Each row below holds a small network's activations on one input, seen along a few directions.
Each table varies a few parts of the input and shows all the possible inputs, shuffled.
Descriptions start from the smaller parts, as in this example, which fits no table here: values(2) and (point or line(11) or (ring(5) and line(6))).
Shared parts are said once, and a part with two or three values counts as separate values.

Rows:
x1: [-25.8   9.8  14.8   2.4  -0.9 -43.4 -33.2  -3.4   3.9   6.3  14.2 -22.1
 -27.2 -18.9  -4.3  19.5]
x2: [ 17.9   3.8 -63.3 -17.4   9.0 -16.1 -21.5  -1.5  -4.4  32.5   8.0  12.4
  15.5  18.9 -21.5 -21.4]
x3: [-34.4 -47.1  -2.0  37.3  20.2  69.6   8.2  22.7  -8.2  -4.3  18.9  -2.0
 -42.3   1.4  28.0  50.4]
x4: [ 15.2  19.9 -29.0 -15.9  14.8  24.4  15.6  17.4 -23.4 -25.6 -11.6  73.7
  -4.3 -14.2 -17.4  24.4]
x5: [-15.7   7.0  21.6 -69.6 -38.2 -44.4 -20.7 -20.3  12.9  14.4 -30.8  19.9
  31.4  29.8 -31.2 -37.9]
x6: [ 60.5  34.3  -0.3  39.0  -1.2  33.9  57.5 -57.6  93.2  23.0   3.1 -10.9
  26.0 -43.7  53.0 -43.4]
x7: [ 12.2   0.1  -3.3 -60.1  24.4  -1.7 -13.9 -37.3 -29.5  31.8  -7.3  26.0
   1.9  13.6 -13.6   9.2]
x8: [-56.8 -60.9   8.1  51.6  -8.6  45.8  27.1  48.6 -25.7 -29.1  14.2 -41.0
   7.0  -5.8   6.7  22.7]
x9: [ -8.6  27.2   2.5  27.3   6.3 -13.2  11.7  35.9 -25.8 -33.4  -7.2 -13.3
 -28.8 -40.1   3.0  24.2]
x10: [-34.3   1.2  13.9  29.4 -30.9   9.3 -15.5  41.8 -25.3 -35.5 -24.2   8.4
 -12.2 -41.7   5.8 -10.2]
x11: [ 14.9  30.7  15.3 -67.8  -3.0 -62.0 -22.1 -29.5   3.8   6.0  -7.6  -4.8
  13.5  52.3  -8.4 -15.4]
x12: [ 41.1  41.2  39.2   5.3  20.2  13.3  60.9 -56.9  95.9  -9.6  13.5 -26.7
  43.9 -62.3  56.1 -11.8]
x13: [-12.7 -48.4 -39.7   5.4  30.4  67.6  45.1  15.6 -19.3 -21.7  27.3  38.0
  16.4  22.6  -2.0  57.8]
x14: [ -0.6 -46.1 -68.9  63.9  13.5  38.1  34.5   6.3 -30.6 -23.4  50.0  11.4
  32.6  48.1  -8.5  16.8]
x15: [ 46.3  41.9  54.4   7.7  30.5  47.4  70.7 -43.0  84.3  33.0   2.1  23.9
  35.8 -53.1  41.9   9.1]
x16: [  1.1  -5.4 -19.9 -19.5 -22.9   3.8  22.9  40.1 -30.4 -46.5  -5.3  20.7
  38.1 -29.9 -16.1 -14.1]
x17: [-40.6 -41.9   5.3  63.5  21.8  21.3  17.4   7.4 -25.6 -40.9  34.5 -40.0
  -8.9  12.5  28.0  43.5]
x18: [  8.4  -2.1  18.9  13.3  -6.5  15.6  -4.3  45.2 -25.7   3.3   5.0  16.1
 -52.7 -27.9  18.1  33.1]
x19: [ 48.7  28.3 -18.6 -33.1 -32.5 -53.5 -36.5 -22.9  18.5  33.6  -6.2   8.2
   4.2  58.5 -37.0 -33.6]
x20: [ -2.3  -0.4  40.1 -19.1  14.4   4.6 -38.4  -7.8 -24.6  43.5   4.0 -15.7
 -44.1 -10.8  -1.4  17.0]
x21: [  5.1  14.0  55.4 -38.5  -5.8 -18.6 -40.8  -7.0  19.5  53.5 -33.6   3.4
 -58.2  25.1 -18.8   8.6]
x22: [ 32.0   9.9  34.7 -85.6   2.6 -28.6 -16.2 -24.0  -5.9  48.3 -27.1  23.3
  -0.3  60.6  -7.3  -2.0]
x23: [-25.6   3.9  47.9 -37.5 -31.5 -38.7 -44.6   4.4  23.6  28.5 -53.0 -21.9
 -23.5   5.9 -39.2 -36.7]
x24: [-19.5 -27.1   1.5 -43.0 -10.1 -29.9  -8.6  -7.3 -14.8  -3.1  -8.4  18.3
  40.6  -5.0 -26.1 -25.1]
x25: [  4.3  23.0 -25.7 -12.3   6.4 -11.1  17.6  14.5 -26.4 -52.6  37.4  15.6
  16.5 -19.2  -7.5  10.0]
x26: [  8.8  23.5 -25.9  64.4   5.0   7.4 -25.2  43.7 -18.9  -6.4   1.1   1.9
 -37.9 -12.8   1.3 -26.1]
x27: [ -8.8 -44.8 -45.9  89.7  10.6  45.2  11.6  17.8 -23.3 -12.3  -2.2 -25.7
 -27.9  20.6  11.7  12.6]
x28: [ -1.4  13.7 -21.0  32.9  -4.7 -19.0 -53.4   2.0  -0.9  41.9   4.7 -16.0
 -34.9   5.0   1.3 -19.3]
x29: [  0.7  21.5  52.0 -35.7  -7.0 -59.5 -54.8 -21.3  19.2  12.4 -37.0 -46.9
 -43.3  33.5   8.4 -17.4]
x30: [ -5.2   9.7 -15.8 -37.3  29.8 -46.1 -24.5 -19.5  -8.7 -13.4   3.8  10.6
  26.2   9.6  -1.0  -4.0]
x31: [ 11.1  20.5  47.2   2.9 -13.6  31.5  86.8 -30.5  88.2  10.1  -6.5 -15.9
  59.7 -72.1  33.3 -31.0]
x32: [-44.1 -57.8 -29.4  16.9 -12.3  40.5  44.9  -9.3 -38.8 -39.8  12.7  -2.0
  53.7  12.8  -1.4  20.2]
x33: [-17.0 -41.6 -37.7  17.7  18.8  27.4  22.5  -4.6  -9.3 -70.6  37.9  -7.0
  35.2  23.8  16.1  38.2]
x34: [-48.8   1.1  30.3  -6.4  -8.1 -10.7 -39.1  20.4 -13.7  24.9 -10.8 -31.4
  -1.1 -22.1  -9.5 -18.6]
x35: [ 34.3  27.3  11.9   1.3 -23.5 -38.9 -59.5   1.8  21.5  45.7 -19.3 -33.9
 -50.2  33.6 -25.2 -38.7]
x36: [ 39.7  10.3 -68.6  26.9 -17.4 -11.5  17.5  18.1 -25.5 -24.5   5.8  45.3
  -0.7  -8.6 -15.5 -11.0]
What do these inputs look like to the network?
Answer: values(4) and (point or (values(2) and line(4)))
Changing only the values(4) part turns x18 into x9. The same change can be made to x20. Which row results?
Answer: x1
Which other rows does x2 become when the values(4) part takes its other values? List them by row number.
Answer: x7, x24, x30
Which other rows does x32 become when the line(4) part takes its other values? List them by row number.
Answer: x5, x16, x24
Which other rows agree with x19 in the values(4) part? List them by row number.
Answer: x2, x6, x14, x26, x27, x28, x35, x36

Rows:
x37: [  2.8 -10.3   1.8  20.5   4.3  21.5  26.4  -7.3  22.0  -9.1  11.5   2.6
   7.4  -9.9  13.2  13.2]
x38: [-10.2 -10.2  -0.8  15.9   7.4  15.2   9.1  10.7  -7.4  -8.8  -1.9  -7.3
 -12.1  -7.0   6.3   9.2]
x39: [  8.5   2.3  -0.3  22.2  -8.1  26.0  41.0  -5.8  22.4 -16.0  16.4  -4.0
  30.7 -33.7  20.2  -6.9]
x40: [ 10.9   4.0  -6.0  27.6   0.5  25.3  42.9  -9.1  27.6 -11.0  14.8   4.9
  26.2 -24.2  16.4   2.9]
x41: [  0.8 -15.8 -18.0  14.4   0.6  12.2  -5.5  17.8 -28.2 -11.2   6.1  -0.9
 -10.2   3.5  -0.4   5.3]
x42: [-12.6 -22.7 -17.4  13.8   4.5   9.6  -3.1  12.9 -23.1  -9.3  -0.5  -3.2
  -8.8   5.8  -3.0   5.0]
x43: [ 11.2  -3.2  -4.4  17.5  14.7  24.2  27.9  -8.1  13.9 -15.7  17.8   4.3
   5.2 -14.0  18.7  17.6]
x44: [  8.1  58.8  51.8 -85.1 -13.4 -70.9 -57.6 -32.8  25.2  72.9 -45.9  -0.6
  -5.7  22.4 -28.5 -47.7]
x45: [ 27.2  56.8  45.8 -74.2 -16.9 -80.5 -63.0 -34.8  33.3  71.7 -33.4   5.1
 -13.8  30.2 -26.0 -42.6]
x46: [-23.7 -30.7 -21.0  12.6  -9.3  -9.1 -17.2  27.1 -36.3 -28.5   7.1  -3.2
  -9.1  10.8 -11.1  12.1]
x47: [-10.9 -20.3 -33.0   7.8   1.4   4.9 -12.1  21.7 -44.5 -21.1  11.3   5.6
   2.0  17.3 -13.0  14.5]
x48: [-12.2  -8.6   1.6   7.1  14.2  21.6  11.1   7.8  -4.9 -14.0  -3.3  -3.2
 -11.7  -1.2   7.2  17.5]
Changing only one part turns x45 into x44. The same change can be made to x47. Which row results?
Answer: x46
What do these inputs look like to the network?
Answer: values(2) and (point or line(5))
Which other rows does x38 become when the values(2) part takes its other values? List them by row number.
Answer: x48
